A small network was shown many inputs. Here are its activations along a few directions, one row for each input.
In each table, some parts of the input vary, and every possible input appears once, in random order.
Descriptions start from the smaller parts, as in this example, which fits no table here: one of 4 places along a line, together with either a single point or one of 11 places along a line or (one of 2 separate values, together with one of 8 places around a ring).
Shared parts are said once, and a part with two or three values counts as separate values.

Other details of the inputs vary at random and push rows far along two fixed directions, the same in every table; ignore that.

Table:
row 1: 10; 52; -2; -5; 12; -13; -3; -31; -17; 3; 11; 12
row 2: -9; 4; -3; 1; 12; -5; -2; 2; -4; -5; -9; 1
row 3: -9; -15; -7; 14; 5; 4; -16; -1; 1; -9; -7; -19
row 4: -5; 2; -5; -1; 12; -6; -9; -1; -1; 9; -2; -2
row 5: -14; -13; 3; 8; 19; 7; -9; 9; 2; -11; 7; -6
row 6: -3; -43; 0; 1; -8; 15; -2; 8; 14; -6; 12; -9
row 7: -8; 3; -3; -4; 14; -7; -3; -3; 2; 1; 0; 3
row 8: -1; 28; 2; 8; 10; -4; 1; -15; -16; -5; 2; 7
row 9: 0; -45; 2; 14; -9; 16; 30; 21; 32; 29; -32; 9
row 10: -2; 5; -6; -6; 13; 1; -3; -10; 6; 1; 4; -1
row 11: -22; -37; -6; 11; 28; 4; -33; 17; 0; -23; 15; -28
row 12: 9; 26; 7; 2; -11; 2; 32; -6; 8; 28; -35; 22
row 13: -7; -19; -5; 8; 7; 2; -6; 5; 5; -1; -17; -15
row 14: -5; -40; -11; 10; 6; 11; -7; 1; 23; 3; 5; -13
row 15: -7; 8; 3; 9; 15; 2; -18; 1; -9; -6; 6; 0
row 16: 2; 2; 1; -1; -10; 3; -4; 2; -10; -7; 1; -1
row 17: 11; 54; 6; 6; -5; -12; 7; -4; -11; 31; -14; 28
row 18: 17; 24; 2; -18; -16; -4; 22; -7; 5; 19; -3; 19
row 19: 10; 26; -2; -12; 0; -9; -5; -21; -15; -12; 25; 0
row 20: -1; -20; 4; 6; -6; 9; 9; 2; 0; -16; 10; -5
row 21: 9; -1; 3; -4; -19; -2; 18; 13; 3; 18; -18; 10
row 22: -7; -41; -5; -4; 0; 4; -11; 14; 9; -9; 12; -18
row 23: 6; 0; 5; -7; -16; -3; 24; 11; 6; 10; -16; 14
row 24: -4; 5; 5; -8; 4; -9; -8; 11; -9; -15; 12; -2
row 25: 4; 1; 3; 5; -4; 7; 14; -5; 12; 25; -12; 18
row 26: 14; 22; 8; 8; -17; 6; 34; -2; 9; 40; -35; 34
row 27: 17; 22; 1; -20; -15; -12; 21; -5; 7; 18; -6; 20
row 28: -1; 57; -7; 1; 9; -18; -22; -14; -33; 1; -3; 4
row 29: 6; 27; 3; -1; -9; -10; -10; 5; -16; 2; 8; 6
row 30: -7; -38; -6; 8; -8; 10; -11; 15; 4; -15; 7; -19
row 31: -2; -39; 12; 23; 2; 20; 28; 10; 27; 11; -3; 10
row 32: 9; 51; 5; -13; -3; -21; -10; 3; -27; 6; 3; 11
row 33: -16; -36; -4; 8; 14; 6; -6; 7; 12; -18; -9; -21
row 34: 10; 25; 7; -9; -18; -2; 24; 2; -5; 13; -13; 19
row 35: -2; 7; 1; -8; -4; -2; -6; -2; -11; -19; 1; -14
row 36: -1; 6; -8; -1; 13; 1; -18; -14; -1; -3; 9; -5
row 37: -8; 6; -10; -2; 3; -9; -40; -4; -26; -35; 16; -32
row 38: 13; -46; 13; 14; -32; 23; 53; 9; 36; 17; -22; 11
row 39: -12; -16; -2; 7; 11; 10; 1; 5; 5; -6; -5; -6
row 40: -15; -15; 1; -3; 14; 3; -26; 12; -12; -34; 28; -21
row 41: 4; 28; 9; 0; 4; -9; 17; 5; 2; 21; -16; 25
row 42: -1; 0; 0; -14; -2; -8; 0; 2; -1; -5; 8; 1
row 43: -3; -17; 5; 3; -1; 8; -13; 12; -3; -14; 15; -7
row 44: -10; 7; -3; -2; 17; -1; -11; -8; -4; -5; 8; -3
row 45: 10; 51; 11; -5; -3; -13; 1; -10; -27; -5; 17; 15
row 46: 12; -3; 9; -6; -26; -1; 37; 8; 16; 19; -29; 15
row 47: -3; -42; 3; 5; -4; 14; 9; 2; 14; -12; 20; -8
row 48: -9; -40; 1; 15; 12; 15; 6; -4; 17; -6; 12; -6
row 49: -17; -39; -5; -6; 12; 8; -23; 6; 0; -34; 30; -28
row 50: -3; -20; -10; -1; 12; 1; -8; 1; 14; 6; 0; -9
row 51: -2; -41; 1; 6; -13; 16; -1; 8; 11; -14; -4; -17
row 52: -5; -20; -10; -9; 7; 3; -32; -6; -6; -29; 30; -25
row 53: 13; 53; 5; 1; -8; -7; 10; -17; -12; 22; -28; 21
row 54: 14; 23; 10; 11; -12; 3; 36; -14; 7; 24; -27; 23
row 55: -4; 27; -7; -12; 6; -19; -35; -5; -33; -27; 8; -25
row 56: 0; 28; -15; -14; 7; -17; -44; -15; -28; -25; 32; -21
row 57: 0; 52; -9; -14; 4; -23; -40; -16; -40; -18; 27; -9
row 58: 10; 25; -2; -10; 2; -10; 17; -10; 10; 24; -14; 21
row 59: 1; -45; 1; 17; -13; 18; 28; 11; 38; 34; -18; 12
row 60: 12; -25; -3; -9; -17; 3; 17; 9; 23; 20; -6; 4
Each input here is: one of 2 separate values, together with one of 5 places along a line, together with either a single point or one of 5 places around a ring.
The inputs of row 6 and row 52 match in every part but the place on the line of 5. If row 22 is changed in the same way as row 6 into row 52, which row does it become?
Answer: row 60
The inputs of row 25 and row 53 match in every part but the place on the line of 5. If row 4 is changed in the same way as row 25 into row 53, which row does it become?
Answer: row 13
Change only the place on the ring of 5 in row 36. List by row number the other rows that result.
Answer: row 10, row 14, row 50, row 58
List by row number the other rows that have the place on the line of 5 and the choice among 2 separate values in common with row 17.
Answer: row 5, row 11, row 15, row 31, row 41

Table:
row 61: -1; 20; 1; 4; 3; -7; 3; -4; -6; 3; -19; 3
row 62: 5; 21; -2; 0; 2; -6; -1; -5; 2; 26; -13; 14
row 63: 6; 30; 1; 6; 3; -3; 4; -4; -4; 20; -14; 14
row 64: 14; 23; 0; -10; -7; -14; 9; -11; 1; 18; 4; 15
row 65: 7; 20; 1; -12; 5; -4; 6; -14; 6; 17; 4; 16
row 66: -5; 6; 0; -8; 3; -8; -18; 12; -14; -16; 9; -13
row 67: -14; -2; 1; 3; 24; 5; -22; -10; -15; -33; 27; -14
row 68: 10; 22; 6; 1; -8; -8; 15; -8; -3; 9; 3; 15
row 69: 21; 5; 8; -5; -34; 7; 37; 2; 16; 29; -21; 19
row 70: -8; 3; -6; -11; 2; -9; -20; 11; -15; -14; 9; -10
row 71: 4; -33; 2; 7; -5; 8; 17; 7; 21; 3; 7; -2
row 72: -9; -57; 2; 9; -9; 21; -4; 11; 10; -28; 11; -25
row 73: -7; 5; 2; -5; 2; -7; -18; 12; -16; -20; 8; -11
row 74: 14; 22; -2; -13; -23; -3; 12; -7; -4; 14; -7; 12
row 75: -12; 6; 2; 14; 16; 3; -19; -2; -16; -14; 4; -7
row 76: 0; -57; 2; 17; -10; 21; 35; 18; 43; 21; -33; 1
row 77: 10; 22; 1; -16; -11; -14; 2; 8; -5; 16; -9; 12
row 78: -9; 5; -2; 12; 15; 2; -18; -1; -9; -8; 2; -5
row 79: 2; 24; -6; -3; 0; -10; 6; -7; -4; 15; -21; 8
row 80: 3; -34; 9; 9; -5; 22; 33; 5; 33; 16; -7; 17
row 81: -9; -30; 4; 16; 2; 11; 11; 8; 10; -5; -18; -7
row 82: -3; 1; -8; -4; 8; -8; -13; -7; -9; -13; 22; -8
row 83: -16; -55; 6; 9; -1; 14; -6; 27; 7; -24; 6; -21
row 84: -10; 5; -13; -6; 21; -13; -33; -7; -12; -16; 2; -22
row 85: -3; -30; 2; 4; 9; 16; 9; 1; 21; -2; 9; -1
row 86: 9; 23; 8; 3; -7; -7; 16; -8; -9; 4; 4; 15
row 87: 5; 23; 0; -9; 2; -1; 12; -13; 2; 16; 2; 20
row 88: 1; 2; -1; -4; -8; 1; -12; -3; -11; -19; 10; -12
row 89: 3; 6; -9; -16; -2; -8; -27; -8; -13; -17; 16; -17
row 90: -11; 3; -9; 5; 14; -1; -20; -3; -6; -1; 3; -6
What do these inputs look like to the network?
Answer: one of 5 places along a line, together with either one of 2 separate values or one of 4 places along a line
The inputs of row 70 and row 66 match in every part but the place on the line of 5. If row 79 is changed in the same way as row 70 into row 66, which row does it become?
Answer: row 76
A walk changes only the place on the line of 4. It starts at row 65 and steps to row 64. List the rest of the walk in order.
Answer: row 89, row 77
List by row number the other rows that have the place on the line of 5 in common with row 73.
Answer: row 61, row 68, row 78, row 80, row 88
Change only the choice among 2 separate values in row 75. List by row number the other rows that result.
Answer: row 81
Change only the choice among 2 separate values in row 62. List by row number the other rows that result.
Answer: row 84

Table:
row 91: 9; 19; 9; 0; -6; -3; 25; 0; 4; 22; -9; 25
row 92: -5; 8; 1; 1; 5; -5; -9; 2; -13; -13; 0; -6
row 93: 10; 19; 4; -7; -6; -4; 20; 0; 9; 27; -11; 23
row 94: -4; 1; 5; 1; 6; 1; -6; 2; -5; -11; 16; -1
row 95: -4; -20; -2; 14; 5; 11; 7; -4; 16; 9; -12; -1
row 96: 13; 17; 7; -6; -24; -3; 20; 5; -1; 19; -15; 17
row 97: 0; 7; -2; -8; 1; -4; -9; 1; -9; -8; 19; -2
row 98: -9; 8; -2; 5; 21; -2; -14; -3; -7; 0; 5; 0
row 99: 5; 5; 3; 3; -4; 2; 14; -9; 3; 5; -7; 8
row 100: -4; -20; -6; -2; 0; -1; -14; 10; 1; -9; 3; -17
row 101: 0; -47; -5; 4; -7; 13; 6; 5; 25; 1; -1; -12
row 102: 0; -49; 4; 14; -9; 22; 18; 7; 25; -4; -1; -6
row 103: -5; 8; -4; -6; 5; -6; -14; 2; -9; -8; -2; -8
row 104: -2; 7; -6; -6; 7; -3; -11; -12; -4; -8; 4; -8
row 105: -9; 10; -4; 8; 13; -4; -15; 1; -10; -4; -7; -6
row 106: -1; 7; -5; -9; 7; -10; -16; -1; -6; -5; 15; -4
row 107: 6; 16; 7; 2; -9; -1; 8; 4; -8; 1; -7; 7
row 108: 2; 5; -4; -6; -3; -2; -11; -10; -11; -14; 13; -8
The inputs of row 96 and row 108 match in every part but one. If row 100 is changed in the same way as row 96 into row 108, which row does it become?
Answer: row 101
What do these inputs look like to the network?
Answer: one of 3 separate values, together with either a single point or one of 5 places around a ring
List by row number the other rows that have the choice among 3 separate values in common with row 98.
Answer: row 91, row 93, row 94, row 97, row 106
Change only the choice among 3 separate values in row 107. List by row number the other rows that result.
Answer: row 94, row 102
